Each row below holds a small network's activations on one input, seen along a few directions.
Each table varies a few parts of the input and shows all the possible inputs, shuffled.
Descriptions start from the smaller parts, as in this example, which fits no table here: one of 3 separate values, together with either a single point or one of 11 places along a line or (one of 6 places along a line, together with one of 8 places around a ring).
Shared parts are said once, and a part with two or three values counts as separate values.
In the rows, 128 means zero.

Other details of the inputs vary at random and push rows far along three fixed directions, the same in every table; ignore that.

Rows:
x1: 109  57  41 151 167 136 116 100 144 136 159 150
x2: 117 170 207 143 138 147 178 157  82  86 102  95
x3: 160  99 183 147 101 106  35 160  89  67 112 140
x4: 158  94 185 141 104 104  25 172  90  60 102 140
x5: 139 164 195 112 128 132 181 122 135 162  62 106
x6: 125 181  80  95 124 146 145 192 102  74 220  91
x7: 152  70 142 149 120 132 105  73 145 175  50 147
x8: 145 180 210 109 120 127 145 167 105 118  92 103
x9: 130  46 120 175 138 154 110  81 115 163  52 141
x10: 130 158 200 117 126 114 186 108 146 137  64 113
x11: 138  78  57 129 125 123  82  98 159 170 157 159
x12: 110 142 184 139 162 150 208 116 120 121  59 102
x13: 125  65  67 127 137 100  98  95 171 153 150 153
x14: 126  82  60 130 127 107  98  85 171 155 159 159
x15: 170  99 175 140 106 122  28 177  79  93 108 133
x16: 113 152 187 146 132 157 202 113 102 151  69 105
x17: 170 105 174 144  94 126   9 174  79  79 110 146
x18: 109 147 185 142 154 151 203 118 116 129  60 104
x19: 110 156  95 108 136 119 208  75 186 188 147 125
x20: 105  69  28 152 143 144 100 106 138 166 158 160
x21:  86 198  98 119 134 142 159 184  98  90 220 111
x22: 122 197 121  94 119 118 137 181 119 112 216 112
x23: 105 159  92 103 137 117 203  77 188 178 145 131
x24: 104 154  92 102 139 111 204  78 195 176 145 131
x25: 152  73 140 146 121 132 101  78 147 172  44 151
x26: 121 187  72  91 126 147 139 199 105  71 218  95
x27: 136  98  73 134 112 109  47 130 130 109 191 159
x28: 117 203 120 101 112 112 132 169 128  94 215 123
Description of these inputs: one of 2 separate values, together with either a single point or one of 4 places along a line or one of 9 places along a line.
- The inputs of x12 and x1 match in every part but the choice among 2 separate values. If x4 is changed in the same way as x12 into x1, which row does it become? => x13
- Change only the place on the line of 9 in x13. List by row number the other rows that result. => x3, x7, x11, x14, x15, x19, x22, x27

Rows:
x29: 169  51 168 156 111 128  68  86 125 157  18 146
x30: 101 185 145 113 145 140 216 130 133 133 129 102
x31: 155 124 172 129 104 116  71 157 102  93 111 128
x32: 123  82 140 146 139 115 148  63 164 177  68 146
x33: 155 131 171 131  98 123  69 157  98 106 113 132
x34: 131 164 157 106 120 112 148 141 135 116 135 115
x35: 116 157 144 124 136 140 159 153 110 118 131 110
x36: 120 159 145 127 131 141 161 142 111 111 134 109
x37: 116 159 146 129 132 138 159 139 114 104 134 114
x38: 130  95 126 141 147 147 160  90 139 169  73 124
x39:  95 103  15 121 150 102 131  86 192 169 219 166
x40: 133 121 161 146 122 138  93 161  84  85 109 124
x41: 122 101  42 110 139 109 121  98 185 162 178 151
x42: 135 146  93 111 113 109  68 173 122  88 214 139
x43: 105 183 147 113 147 143 214 135 131 140 126 100
x44: 140 116 157 148 116 140  88 158  81  84 115 122
x45: 148  65  74 139 119 119  52 105 146 149 131 162
x46: 120  93 120 144 143 142 163  80 145 160  73 129
x47: 124 129  81 128 126 132  73 183  94  84 214 131
x48: 122 197 155  98 122 126 197 124 149 155 134 110
- What do these inputs look like to the network? => one of 2 separate values, together with either a single point or one of 4 places along a line or one of 5 places around a ring
- The inputs of x43 and x35 match in every part but the choice among 2 separate values. If x42 is changed in the same way as x43 into x35, which row does it become? => x31

Rows:
x49: 114  82  82 156 148 147 111 123 112 122 136 137
x50: 135 113 209 145 130 108 133 109 127 101  58 127
x51:  88 192  88 106 150 154 230 139 136 140 181  97
x52: 156 145 204 129 100 126  90 153  95 108  91 123
x53: 146 125 161 120 124 134 164  89 150 176  47 118
x54: 136 109  90 107 137 129 165  87 173 189 103 123
x55: 140  71 130 168 128 158  75 136  78  95  90 131
x56:  98 183 160 127 151 152 213 149 106 117 128  94
x57: 121 158 169 129 120  99 100 166 109  57 173 131
x58: 126 142 100 109 125 121 142 113 156 166 153 136
x59: 121  76  92 142 136 100  84 102 155 121 149 161
x60: 130 101 217 156 130 115 152  74 138 144  22 135
x61: 123 129  97 109 135 127 187  70 185 208 105 130
x62: 114 201  96  77 131 123 203 141 162 151 188 102
x63: 140  98  87 127 119 117  82 117 144 156 154 149
x64: 130 171  84  90 119 119 118 177 129 106 219 116
x65: 146  99  95 124 117 125  91 112 146 155 126 145
x66: 120 125 143 147 139 160 165 123 103 120  92 109
x67: 153 143 154 114 109 127  98 157 111 110 120 119
x68: 102 134 112 130 133 102 155  90 167 150 154 149
x69: 124 103 173 140 143 108 161  79 157 136  61 130
x70: 142 107  87 121 119 123  99 113 150 157 137 143
x71: 120 155 172 137 113 101  84 168 100  58 174 140
x72: 157  76  85 126 118 125  59 128 136 138 127 146
x73: 117 157 142 133 133 148 123 191  75  77 158 110
x74: 140 199 201  98 116 132 192 143 123 129  92  91
x75: 121  68  85 161 148 147  82 132 106 118 130 145
x76: 129 138 106 112 125 120 146 109 157 172 150 132
x77:  94 164  95 128 146 146 166 160 104  97 194 113
x78: 135 119 173 151 131 163 141 136  87 114  61 108
x79: 120  88  99 148 124 100  76 102 146 129 153 167
x80: 150  89  84 126 117 124  66 122 140 143 133 150
x81: 110 127  92 133 145 148 127 159 105 112 162 122
x82: 155 162 189 124  94 124  72 183  83  80 132 122
- The inputs of x61 and x82 match in every part but one. If x54 is changed in the same way as x61 into x82, which row does it become? => x64
- What do these inputs look like to the network? => one of 2 separate values, together with either one of 4 places along a line or one of 5 places around a ring or one of 8 places along a line
- Change only the place on the line of 4 in x79. List by row number the other rows that result. => x59, x60, x69
